(52): [128 133 135 124 127 132]
(89): [128 133 135 201 188 212]
(47): [128 133 135 130 127 132]
present: [128 133]  yes
present: [133 135]  yes
present: [135 130 128 132]  no

(55): [ 66  55 122  88 171 159 200]
(76): [149  58  61  59 195 182 190]
(120): [ 72  54 184  84 167 101 198]
(29): [186  82 204 154  97  59 153]
(108): [ 49  67 188 200  65  98 198]
present: [171  88]  no
present: [122  87]  no
present: [149  58]  yes

(32): [ 45 205  46 206 206]
(106): [ 45 205  46 198  52]
(97): [ 43  41  47  49 211]
(96): [ 45 205  46 207 208]
present: [205  46 198  52]  yes
present: [ 47  49 211]  yes

(60): [107 127 131 130 141 137 133 117 122 131 127 114 128 149 133 130 134 147
 142 127 128 124 129 129 129 117 147 136 118 128 125 136 139 125 132 126
 131 124 117 117 124 137 123 154 132 135 121 136 126 111 130 123 141 124
 125]
(51): [113 127 131 130 128 120 124 126 118 131 127 137 128 121 137 134 129 126
 125 126  99 124 131 135 115 134 117 125 136 129 121 135 128 120 130 140
 119 124 139 131 110 137 119 128 123 121 127 137 128 142 134 108 124 124
 139]
(204): [132 127 111 136  56 133 124 117 122 166 127  96 133 132 131 130 134 131
 122 127 115 124 139 175 139 146 117 126 110 110 151 159 129 133 132 139
 103 124 123 159 124 114 119 131 123 148 121 136 153 101 163 129 117 108
 122]
(112): [146 119 119 140 163 100 162 117 100 143  50 123 138 136 131 143 134  97
 136 134 115 125 129 146 110 138 100 111 118  79 123  55 143 120  88 154
 121 128 150  98  82 137 105  91 134 113 110  51 187 103 116 169  75 133
 160]
(94): [140 127 121 153 118 131 124 122 121 138 138 119 134 136 127 148 134 131
 111 127 115  93 141 120 141 117  95 116 118 139 125 135 146 130 108 120
 100 129 129 127 147 135 119 117 114 124 158 141 143 147 111 126 124 123
 128]
(68): [108 127 125 130 137 140 134 128 122 131 125 123 133 120 142 117 134 131
 136 111 115 120 134 146 128 126 119 126 106 127 110 107 139 111 123 151
 121 130 123 136 122 138 119 131 100 133 105 118 134 120 134 123  91 133
 149]
(57): [136 127 146 129 128 148 124 117 119 113  95 138 139 136 104 127 134 105
 136 127 123 128 135 135 137 126 117 139 119 112 144 149 149 120 132 154
 149 105 122 122 124 137 126 145 123 137 121 136 117 111 144 123 130 108
 119]
(7): [143 113 125 130 118 131 102 117 122 124 120 133 127 147 108 120 159 173
 146 119 115 109 134 151  90 137 112 174 121 128 128 106 159 106 165 172
 148  74 134 121 124 148 138 166 102 141 172 136  91 110 134 112 170 124
 119]
(40): [110 132 125 130 132 111 113 152 126 123 135 128 133 135 157 130 143 120
 136 116 139 135 134 122 129 126 143 126 113 143 125 155 118 136 132 124
 137 124 123 127 129 137 119 131 123 135 121 159 121 118 134 123 119 124
 125]
(206): [132 149 125 132 152 117 112 118 133 123 128 131 131 146 131 130 146 131
 136 135 136 124 160  84 129  75 117 126 104 128 164 135 139 137 150 152
 148 124 133 105 134 137  98 150 123 152  67 173 126 111 105 162 121 124
 125]
(115): [117 124 125 130 128 142 135 117 133 128 130 121 126 141 110 138 113 135
 125 127 138 126 107 135 133 126 134 114 118 137 125 127 139 120 146 140
 121 126 123 127 134 109 119 129 122 142 119 135 128 111 111 135 124 124
 125]
(177): [132  91 125 121  99 126 129 117 122 163 120 122 133 133 142 149 100 131
 142 137  91 110 148 160 110 133 117 142 118 128 112 135 140  95 132 140
 109 113 115 127 124 121 119 135 143 122 152 135 142 111 135 115 130 129
 125]
present: [162 100 163 140 119]  no
present: [112 174 121]  yes
present: [144 149]  yes
present: [124 148 128 129 146]  no
present: [119 132]  no
present: [143 126]  yes

(150): [ 75  57  89 100 133 110  85  74 102 103 110 100 115 107 103 107  85 138
 129 101 111  70  86 165  82 180 164  90  83 108  88 112 115  97 104]
(159): [134 118 119  99  80 104  55 116 104 157  61 141  63  77 114 153  92 122
  53  68 134 141  73 177 107 177 133  70 126  65 102  44 109 108  93]
(95): [138 165 113 128  86 136  70 140  87 121  78 109  81  81  91  99  70  98
  72  86 122 148  56 117  95 123 123  57 117  80 149  82  97 152  85]
(20): [ 78 119 103  93  87  63  51  90  55 116  79  88  85  72  98 109  59 104
  73  89  77  90  52 142  87 121 110  53 112  54 105  71  48 102  56]
(170): [106 196 189 191  95 128  84 106  95  82 106  80 103 107 195  73 120 146
 102 112  96 125 103  83 176  78 160  98 200 119 187 106 133 194 105]
(44): [ 67  54 104  90 186  82 165  66  75  91 187  97 191 176  93  89 114 128
 191 178  94  54 125 143 100 137 155 102  77 152  85 156  92  68 135]
(140): [174  86  82  88 114 104  65 168 113 209  66 184  60 100  84 185 103  81
  71  94 155 152 101 197  91 194  87  97  84  60  96  64 103  85 103]
(72): [ 87 173 163 132 112 117  87  81  87  78 106  67 102 117 150  67  92 159
 109 108  59  88  94 107 141 114 156  81 160 103 152 103 106 164  96]
present: [160  78 176  83]  no
present: [ 90  55 116  79  88]  yes
present: [ 78 108  81]  no
present: [115  97 104]  yes

(87): [127 127 125 120 122 126 124 130 126 118 117 121 139 136 129 127 120 124
 133 128 130 134 123 132 123 130 131 127 120 134 130 137 116 134 132 124
 130 126 137 132 139 133 147 121 128 123 126 133 133 130 125 135 119 129
 135 121 135]
(17): [129 129 115 132  91 116 118 120 122 139 124 153 109 131 123 129 130 140
 146 121 142 123 123 132 118 120 135 138 113 128 136 108 160 113 116 154
 139 139 108 137 110 128 125 133 145 152 124 112 122 134 132 142 131 124
 149 134 120]
(98): [131 116 139  95 142 139 110 146 139  80  94  81 196 164 136 126  96  95
 135 140 130 167 119 138 109 149 128 123 134 153 111 176  45 165 160  80
 128 106 181 142 203 141 198 121  93  86 138 174 160 119 122 127  88 135
 134  95 172]
(91): [101 140 113 114 111 129 140 126 126 125 114 113 136 130 127 122 125 123
 128 122 127 118 112 148 130 120 134 118  96 125 139 138 124 143 119 137
 122 119 143 117 123 131 139  95 140 139 118 130 128 152 126 148 134 128
 126 127 123]
(133): [118 135 105 123  61 121 108 115 139 147 116 160 111 144 119 128 127 134
 160 120 159 124 115 149 108 113 135 148 106 125 127  94 169 116 111 169
 144 134 106 134 106 120 126 136 143 174 132 120 123 144 141 151 135 119
 155 137 124]
(78): [147 124 131 152 132 115 130 122 111 146 149 159  91 107 126 132 143 151
 126 123 123 116 143 107 136 126 129 133 137 122 140 106 168  99 119 144
 132 147  93 133  99 128  97 144 144 135 122  99 113 117 127 122 138 127
 132 141 108]
present: [149 109 138]  no
present: [124 132 134]  no
present: [128 125 133 145]  yes
present: [127 129]  no
present: [109 149 128 123 134]  yes
present: [113 136 130 127 122]  yes

(71): [179 142  91 121]
(122): [177 142  89 122]
(43): [178 142  88 120]
(138): [178 143  89 120]
(118): [180 137  74 110]
(14): [180 142  89 121]
(129): [191 144  83 119]
present: [137 180]  no
present: [ 88 142 178]  no
present: [142  89]  yes
present: [180 137  73 110]  no
present: [191 144  83]  yes

(63): [152 105 127 127  97 139 102 114]
(13): [130 113 171 118 133 123 119 156]
(19): [152 105 127 127  97 139 102 121]
present: [152 105 127]  yes
present: [127  97 139]  yes

(46): [115 156 166  98 114  51 126 109 128 100 102 134 162  83  97 164 116 136
 134 134 131 100  81 132 194 167 135 150 107 100 122]
(93): [133 170 148 100  88 127 118 129  77  92 112 122 134 104 152 145 161 174
 124  96 134 105  82 130 163 160 111 158 146 131 147]
(80): [115 156 166  98 114  51 126 109 128 100 102 134 162  83  97 164 116 136
 134 134 131 100  81 132 194 167 135 127 107 100 122]
present: [100 131 134 134]  no
present: [161 174 124  96]  yes
present: [132 194]  yes
present: [133 134]  no
present: [82 97]  no

(62): [208 156  76 103  77]
(56): [215 159  90 124  81]
(84): [172 136 117 160 198]
(12): [171 151 112 167 180]
(39): [203 145  94 135  80]
(18): [155 122 114 160 158]
present: [208 156  75 103]  no
present: [124  90 159]  no

(75): [107  96 107 164 170 126 148 119 150 102 132 120 108 122 104 135 123 127
  99 129 111 100 136 115  95]
(161): [108  72  84 119 132  76 147 105 145 115  75 122  72 119  71  95 123  84
  82  91  65  80 124 101  67]
(165): [134 136 136 122 147 139  74 161  76 125 140 169 150 171 149 139 178 130
 145 168 145 136 167 157 141]
(125): [153  95 102  93 110  98 129 137 128 159  96 157 101 148  96 124 153 109
 104 121  89  98 145 139  92]
(143): [111 127 121 118  99  99 153  90 151 123  95  87 107  90 112  93  87 105
 122  80 108 127  90  96 124]
(64): [153 140 134  94  86 120 132 129 131 163 115 131 131 127 131 125 126 128
 138 116 126 138 118 136 139]
(100): [ 90  86  92 137 139  80 146  91 145  98  81 100  81 105  84  90 108  87
  92  85  78  91 115  91  84]
present: [108  87]  yes
present: [141 157]  no
present: [ 92 137]  yes
present: [ 72 122]  no
present: [116 126 139 118]  no
present: [139 179]  no

(38): [125 138 168 126 165 126 110 137 167 154 112 116 108 133 113 167 127 109
 125 116 149 136  80 126  49 133 106  94 160]
(141): [140 104 155 130  89 126 168 108 177  72 108 120 129  88 134  95 145 112
 106 105 123 120 147 126 158 115 140 167 142]
(41): [153 111 100 153 143 143 116 143 132 141 130 129 143 160 116 171 105 143
 122 121  89 124 169 138 176 123 136 101 135]
(79): [139  90 147 127 171 116 106 107 113 109 145 127 113 127 120  58 136 135
 123 160 129 145 146 126 163 127 110 165 166]
(102): [108 157  91 131 144 119 150 126 163  99 113 127  68 109 116 183 115 140
  83 188 146 127 135 125 107 123 135  89 140]
present: [126 163 127 110 165]  yes
present: [143 143]  yes
present: [ 89 140]  yes
present: [115 139]  no
present: [113 109 145]  yes

(74): [103 124 130 115 140]
(4): [121 141 116 116  90]
(54): [121 141 116 116  94]
(48): [ 98 138 119  98  54]
present: [130 116 140]  no
present: [116 116  89]  no
present: [121 140]  no
present: [121 141 115]  no
present: [103 124 130 115 140]  yes
present: [116 116  94]  yes
present: [115 130 124]  no

(65): [144 109  79 115  82 104  90  91 104  95 141 150  85 137  77  99]
(36): [102 125 116 100 106 148 171 165  76 124 102 114 157  62 126  68]
(113): [153  87 148  62  99 122 127  93 121  91 164 111  96  97  97  78]
present: [104  95]  yes
present: [137  77]  yes
present: [ 85 137  77  99]  yes
present: [ 99 106]  no

(119): [ 98 101 120 174 149 123 121]
(121): [ 71 122  56 135 118  52 153]
(131): [102  62 129 130  97 168  71]
(81): [ 71  75 133 151 137 174  91]
present: [122  56 135]  yes
present: [174 149]  yes
present: [ 56 122]  no
present: [130  97 168]  yes
present: [ 97 168  70]  no
present: [71 74]  no

(83): [131 129 110 140 143 146 146 148 121 130 113 103 143 132 149 131 140 148
 138 159  82 143 132 148 134 149 161 133 134 129 143 112 160]
(8): [153 118 160  80 146 150 155 132 159 121 165 137  76  97 145 148  91 151
 160 136 152  77 159 152 155 148 137 158 155  92 147 164 137]
(24): [135 136 120 148 150 134 137 115 141 150 138 151 143 155 130 144 142 124
 139 125 136 146 141 127 141 135 124 143 146 154 138 141 128]
(37): [119 124 148 104 102  97  94  95 133 117 143 157 110 110  90 119 105  96
 106  77 188 107 115  93 114  90  73 114 114 117 101 147  74]
(22): [131 129 110 140 143 146 146 148 121 130 113 103 143 132 149 131 140 113
 148 111 153 182 154 119 154 138 108 158 164 202 144 156 116]
(23): [131 114 110 140 143 146 146 148 121 130 113 103 143 132 149 131 140 148
 138 159  82  57 132 148 134 149 152 133 134  72 143 112 160]
(53): [137 136 142 148 119 134 137 115 141 150 138 151 143 155 130 144 142 124
 139 125 136 146 141 127 141 135 124 143 146 154 138 141 128]
present: [144 156 116]  yes
present: [155 143 151 138]  no

(107): [213 161 139 112 139 183 162]
(10): [136 172 128 104 162 151 120]
(21): [119  97  63 129  97 201  85]
present: [161 139 112 139 183]  yes
present: [201  97 129]  no
present: [213 161 138]  no

(45): [133 117 170 169 125 150 127 123 132 197 127  83 142 117]
(30): [ 97 142  68  79 124 113 122 147 129  74 124 150 134 131]
(86): [152 102 167 178 118 147 144 104 166 183 120 132 125 120]
(6): [125 108 154 169 114 153 135 121 163 198 117 102 146 113]
present: [114 153]  yes
present: [144 104]  yes
present: [147 129]  yes
present: [117 102]  yes

(180): [126 124 126 127 135 124 122 133 132 123 129 127 130 140 131 127 126 129
 128 128 124 130 127 129 126 126 122 124 118 124 131 134 125 135 125 134
 131 128 120 119 121 126]
(179): [127 125 127 127 133 125 123 132 131 124 129 127 129 137 130 127 127 129
 128 128 125 130 127 129 126 126 123 125 120 125 131 132 126 134 126 132
 130 128 122 121 123 127]
(16): [105 105 162 138 145 124 145 118 194 132 129 173 140 194 104 138 116  79
  88 101 141 159 162 182 160 139 207 105 118 128 138  82 148 116 135 137
 104 171 107 141 154 150]
(208): [105 104 162 138 145 124 146 117 195 132 130 172 140 194 104 138 115  79
  88 101 141 159 162 182 160 139 207 105 117 128 138  82 148 116 135 137
 104 170 107 141 154 150]
(35): [127 126 127 128 132 126 125 131 130 125 129 127 129 135 130 127 127 128
 128 128 126 129 128 128 127 127 124 126 122 126 130 131 126 132 126 131
 130 128 124 123 124 127]
(191): [126 125 127 127 133 125 123 132 131 124 129 127 129 137 130 127 127 128
 128 128 125 130 127 129 126 127 123 125 120 125 131 132 126 134 125 132
 130 128 122 121 123 126]
(149): [126 123 125 127 137 123 120 135 133 121 130 127 131 144 132 127 126 129
 128 127 122 131 127 129 125 125 119 122 114 122 133 135 124 138 123 136
 132 128 117 116 118 125]
(77): [127 126 127 127 132 126 124 131 131 125 129 128 129 135 130 127 127 128
 128 128 125 129 127 129 127 127 124 125 122 126 130 131 126 132 126 132
 130 128 124 123 124 127]
(205): [126 125 126 127 134 124 123 133 132 123 129 127 130 138 130 127 127 129
 128 128 124 130 127 129 126 126 123 124 119 124 131 133 125 134 125 133
 131 128 121 120 122 126]
(132): [127 125 127 128 132 126 124 131 130 125 129 127 129 135 130 127 127 128
 128 128 126 129 128 128 127 126 124 125 122 126 130 131 126 133 126 132
 130 128 123 123 124 127]
(197): [126 125 126 127 134 124 123 133 132 123 129 127 129 139 131 127 127 129
 128 128 124 130 127 128 126 126 122 124 119 124 131 133 125 135 125 133
 131 128 121 120 121 126]
present: [128 133]  no
present: [126 126 124]  no
present: [140 132 127]  no
present: [132 123 129 127 130]  yes
present: [132 130 128]  yes

(136): [119 123 107 124 137 102 117 121 105 128 123 111 129 118]
(61): [138 156 137 151 142 156 199 147 125 118 191 110 178 139]
(116): [102 111  63 160 197  44 105 102  51 148 123  77 158 122]
(27): [146 114 163 125 117 189 164 158 200 138 130 155 144 140]
(135): [146 114 163 125 117 189 164 158 200 138 130 155 144 134]
present: [158 200]  yes
present: [146 114]  yes
present: [146 114]  yes
present: [164 189 117]  no

(31): [ 64  61  77 106  64 116  71 133 109]
(3): [ 64  61 121 106  64 116  71 133 109]
(92): [ 72 130  64 191 154  63 163  98 181]
(67): [155 129 117 152 137 118  98 143  92]
present: [121 106]  yes
present: [143  92]  yes

(28): [124 130 142 122 156 115 125 142 149 107]
(137): [150 128 138 125 142 156 140 150 149 140]
(110): [142 120 126 121 118 119 121 153 155 106]
(15): [159 112 114 125 124 212 145 126 126 183]
(59): [142 120 126 121 118 148 137 134 134 137]
present: [126 183]  yes
present: [114 125 124 212 145]  yes
present: [126 126]  yes
present: [128 138 125 142]  yes
present: [125 141]  no
present: [125 142]  yes
present: [148 118 121 126 120]  no

